These are the activations of a small neural network, seen along a few directions. Each row is one input.
In each table, some parts of the input vary, and every possible input appears once, in random order.
A made-up example of a description, with smaller parts first: one of 6 places along a line, together with either a single point or one of 9 places along a line or (one of 2 separate values, together with one of 8 places around a ring).
Shared parts are said once, and a part with two or three values counts as separate values.

Other details of the inputs shift rows strongly along two fixed directions, in all tables alike. That doesn't count.

A family of inputs:
R1: [  4   2  -2   3   5 -16 -21 -16 -22   9   8   0]
R2: [ 21  21  21  24 -10  20  -6  -3   1  -5 -15  -2]
R3: [ 11  24  23  19 -10  10 -14   7   3  -3  -9   7]
R4: [ -9  -2   7  11 -12  -5  11 -12 -16  11  20  -6]
R5: [ -2   9   2  20   3 -13  -2  -7  -3  18  19 -21]
R6: [  1  -2 -28  -8  20  -7  36  18   1   1   6  -8]
R7: [  3  21  24  13 -19  13 -14   8   0  -9 -10  14]
R8: [ 51 -67 -45 -28   6  53 112  20  -5 -15 -28  -2]
R9: [-14 -12  14   1  -7   1 -19  -7  31   1  -1 -14]
R10: [ -8   3   0 -13   2  -7 -20 -21 -20  -2   5   7]
R11: [  1 -21   8  10 -14  -4   2 -11   7  19  10 -19]
R12: [ -2  -7 -10  -9   2   4  37  -1 -12   1  11  -2]
R13: [-8 24 16  7 -5  3 -1 -8 -8 -7  7  8]
R14: [  0 -12   4  14  -8  -9  -8  -5  16  18   7 -25]
R15: [  0   2  -4  -3   8  -6 -17 -27 -18  -1   0  -4]
R16: [-14 -22  17   2 -19   5 -11  -3  17   1   1  -5]
R17: [ 12   3  -6   7   5 -11 -17 -22 -18  11   3  -8]
R18: [  6   0  -4   3   3 -17 -19 -18 -22  11   7   0]
R19: [  2   2  15   2  -4  14 -15 -11  12  -2  -8   3]
R20: [-15  -1  22 -16  -9  17 -14 -14  10 -11  -6  17]
R21: [ 47 -60 -50 -27   9  43 115   8 -11 -12 -25 -11]
R22: [-26  16 -46 -38  50 -38 -18 105  54 -13 -12  33]
R23: [ -7   2  -1 -14   0  -8 -18 -22 -20   0   5   7]
R24: [-19 -17  19  -7 -13   6 -14  -7  25  -3   0  -5]
R25: [-13 -18  12  -3 -15  -1   0 -14  10   7   7 -11]
R26: [ -5  -2  -1  -3  -5 -11 -18 -16 -27   2   7   8]
R27: [ -8  23  13  16  -9  -4  -5   2 -11  -2   9   8]
R28: [-14  -3  19  -5 -12  12 -14  -7   6  -8  -5  17]
R29: [ 37 -47 -22  -7  -2  41  67   2   5  -7 -21 -15]
R30: [10 25 11 27  0  0 -1 -8 -7  3  5 -7]
R31: [ -4  -3  -3  -4  -6 -14 -18 -15 -25   4   6   8]
R32: [ 13   3  -5   6   7  -8 -16 -22 -20   8   4  -9]
R33: [ -8   7   5  13   1 -18  -2  -2  -4  19  24 -12]
R34: [ -2   5  -5  -4   7 -12 -22 -22 -13   3   1  -3]
R35: [ -6 -25  10   7 -23   1   7 -14  -1  11   8 -12]
R36: [  4  21  26   6 -16  21  -7  -3   1 -14 -13  14]
R37: [-21  43 -47 -13  51 -54 -13 109  37  -7   4  22]
R38: [ 11  20  23  15  -9  21  -5  -9   2 -13 -17   3]
R39: [-17  38 -44 -16  48 -38  -2  85  33 -15  -4  17]
R40: [-10   2  17  -5   0  14 -15 -17  14 -10 -10   8]
Description of these inputs: one of 5 places around a ring, together with either one of 2 separate values or one of 6 places around a ring.
Changing only the place on the ring of 5 turns R30 into R37. The same change can be made to R29. Which row results? -> R8
A walk changes only the place on the ring of 6. It starts at R13 and steps to R36. List the rest of the walk in order. -> R20, R24, R25, R12
Change only the choice among 2 separate values in R1. List by row number the other rows that result. -> R18

A family of inputs:
R41: [ -5   6  12  12  -4  -7 -15 -21  -8  10  14 -11]
R42: [ -6  10  20   6 -13   2 -19 -16  -5   2   4   3]
R43: [ -9   8  12  14  -8  -7 -18 -17  -6   5   8  -8]
R44: [  2   0 -37 -26  27  -9  25  46   9 -13 -10  18]
R45: [ 38 -33   6  14 -22  34  53 -66 -50   7   0 -20]
R46: [ -7   4 -44 -25  30 -23   8  57  13 -11  -5  15]
R47: [ 66 -42 -31 -17  -4  71 121  -4 -29 -26 -35   5]
R48: [ -9  13  20  12  -7  -5 -16 -14   0   4   8  -3]
R49: [ -4  15  25  15 -10   6 -23  -9  11   0  -4  -1]
R50: [ -6  10  21   5 -12   4 -21 -16   1   1  -3   1]
R51: [ -8   4 -51 -29  40 -29   6  62  15  -6  -1  13]
R52: [ 10  -1  18  12 -17  19  12 -24 -14   1   0  -4]
R53: [  7   2  25  10 -15  22  -6 -28  -4  -5  -8   3]
R54: [-36  26   5   5  10 -57 -78   9  14  18  23  -4]
R55: [-16 -14  25   8 -16   1 -18 -11  25  10   7 -15]
R56: [  0   4 -30 -15  21  -8  21  60  19 -13 -11  18]
R57: [  2  -6   6   7  -6  -2  -7 -34 -22  11  10  -6]
R58: [ -4   5   7  13  -4 -14 -18 -19 -10  17  16 -11]
R59: [-13 -20 -33 -31  20 -11  13  58  41  -7  -9   5]
R60: [ -3   7  25  10 -11  11 -22 -13   0  -5  -4   4]
Changing only one part turns R45 into R54. The same change can be made to R47. Which row results? -> R60
What is each input in this table made of? -> one of 2 separate values, together with either a single point or one of 9 places along a line
Change only the choice among 2 separate values in R58. List by row number the other rows that result. -> R57
